[1 8 6 6 2 5] ans = 1, 5
[215 156 141 108 195 178  36] ans = 215, 36
[ 751  628  841  703 -777 -519  361] ans = 751, 361
[310 843 110 450 747 688 416] ans = 310, 416
[169 452 493 768] ans = 169, 768
[452 897 426 490 250 610] ans = 452, 610
[437 764 308 886 235 851 242] ans = 437, 242
---
Q:
4902  1885  7825  4521  5452  7056
5097  1885  8489  5297  5382  7325
5280  1885  4790  4130  4944  4940
A: 5382

Q:
484  380  394  654
909  548  553   96
A: 394

Q:
-194  -670  -679  -737  -891
  88  -708  -789  -575    88
 756  -763  -825  -847  -379
A: -575

Q:
151  219   94  101  102
179   72  108  101   91
 48  186  104   98   93
A: 101

Q:
3  3  5  2  3
3  3  4  4  3
4  3  8  3  3
A: 4

Q:
59  55  61  50  40
83  83  83  10  94
49  52  49  30  54
A: 10

Q:
12  49  27  34  44
10  52  29  55  43
83  73  34  56  40
A: 55

Q:
 48   61   75  207
 46  192  112  182
A: 75

Q:
  80   317  -437  -577   694
  32    29   141  -928   708
A: -577
---
Q:
[[231 163 142 154 212]
 [215  52  42  37 231]
 [ 52 133 218 200 167]]
A: 231

Q:
[[161 198 221 196]
 [114 185 227 181]
 [ 47 165 237 160]]
A: 181

Q:
[[8 0 8 8]
 [8 6 6 6]
 [8 8 8 7]]
A: 6

Q:
[[-372 -194 -766 -677  -21   12]
 [ 637 -750 -177  -25 -811 -391]
 [-587 -480  388  226 -167 -264]]
A: -391

Q:
[[3 1 1 2]
 [7 6 6 6]
 [7 6 6 5]]
A: 6

Q:
[[  1 -15  -6  -7  14   3]
 [ -3  23  24 -26 -35   4]
 [ 29   9  -9 -17 -11 -20]]
A: 4

Q:
[[868 483 467 387 738 327 792]
 [694 524 494 131 739 355 589]
 [565 241 452 888 357 440 491]]
A: 589
---
[[-33   3   4  -8  -1]
 [ -1   5  17  -1   1]
 [ 34  -4  25  11  -4]] --> -8

[[ -5  18 -34  -8 -18  -4  39]
 [  1   5   1 -32   3  -6  24]
 [  2  -1  16  16 -13  -2  -8]] --> -4

[[ 13  -3  16 -18 -23  18  25]
 [ 14  -8  15 -15 -14   9  33]
 [ 11  -4   5 -18 -18  22   4]] --> 18

[[  4  14 -28  36]
 [ 10  11 -28   7]
 [  9  -2  18 -17]] --> -28

[[ -9  -1  21  30 -14]
 [-23  -3  31  13  39]
 [  6   8   6  -8  25]] --> 30

[[-45  24  -5  24  33]
 [ 16  26  23 -11  19]
 [ 46 -38 -37  27  15]] --> 24

[[-14 -23 -10 -21  -5  20]
 [ -6  -5 -41   7   3   7]
 [-20  14   8 -24   1  26]] --> -5

[[-34 -21 -19 -23]
 [ 32   2  -6 -20]
 [-36 -15 -15 -19]] --> -19

[[ -7   5 -30 -41   5]
 [ -8  -2 -29 -43   7]
 [  1  23  -8   0  -3]] --> -41
---
[[-20   9  -9  -1   1 -16]
 [  4 -15  -9   3  11  -4]
 [ 13 -35  17  -1  -1   5]] → 17

[15 34 -1 16] → 15

[[ 18  24  35  16 -13  -3]
 [ -1   9   4   1   6 -14]
 [  3  20   4  -3   0 -24]] → 4

[-7 -3  7 33] → -7

[[-10 -14 -10  34]
 [-20  -6 -20  36]] → -20

[[ -5  17 -22   9  28   0]
 [  7  -7 -21  30  -5  13]
 [ 39   2  -3  14 -10 -25]] → -3

[ 20 -14 -45  -8] → 20

[[ -1  10  -6 -15 -40   6  18]
 [  4  10  -8  -6 -44 -11  -9]] → -6

[  1 -10  34  39 -20] → -10
---
array([[ -4,   3, -10,   0,   7,   2],
       [  5,  19, -36,  -5,  20,  35],
       [-13,   2,  -1,   0,   1,  -3]])	2, -13

array([ 27, -10,  37,  25, -13, -13])	-13, 27

array([ 35,   7,   2,  11,  13, -32])	-32, 35

array([-13,  -5,   7,  -4,  34, -10, -23])	-23, -13

array([  2,  -1,  -3,  35, -42,   0, -34])	-34, 2

array([ 28,  33,  32, -25])	-25, 28

array([[-20, -27,   0,  -2, -28,  17,  -7],
       [ 14,  17, -19,  13,  23, -22,  -3],
       [  2, -12,  33,   0, -17, -20,   8]])	-7, 2

array([11,  8,  2, 33,  4])	4, 11

array([[-26, -13, -19,  -4,  -9,  -7],
       [-12,   7,   3,   4,  -4,  14],
       [ 14, -19, -14, -13,   3, -35]])	-7, 14

array([ 30, -34, -12,  -9])	-9, 30
---
array([ 617, -110, -636,  428]) Out: 617, -636

array([[4803, 4526, 4857, 5474, 8233],
       [4228, 3388, 4125, 2469, 4148],
       [5177, 3516, 4043, 5737, 4843]]) Out: 8233, 2469

array([[-352,  264,  556,  292,  467,  272],
       [  15,  449, -450,  602, -119,  454],
       [ 145,  480,  806,  531, -385, -608]]) Out: 806, -608

array([[6578, 5982, 2947, 6502, 2858, 2000],
       [7095, 3117, 5158, 1453, 5426, 6407],
       [8737, 4891, 4781, 6879, 5654, 6395]]) Out: 8737, 1453

array([4, 9, 7, 8, 2, 6]) Out: 9, 2

array([ 49,  23, -21,   5, -48,  47,  31]) Out: 49, -48

array([ 749, -564, -247, -125]) Out: 749, -564

array([6, 4, 6, 5, 1, 7]) Out: 7, 1

array([89, 68, 38, 35, 24]) Out: 89, 24

array([[34, 54, 82, 30],
       [20, 43, 39, 83],
       [55, 27, 34, 44]]) Out: 83, 20
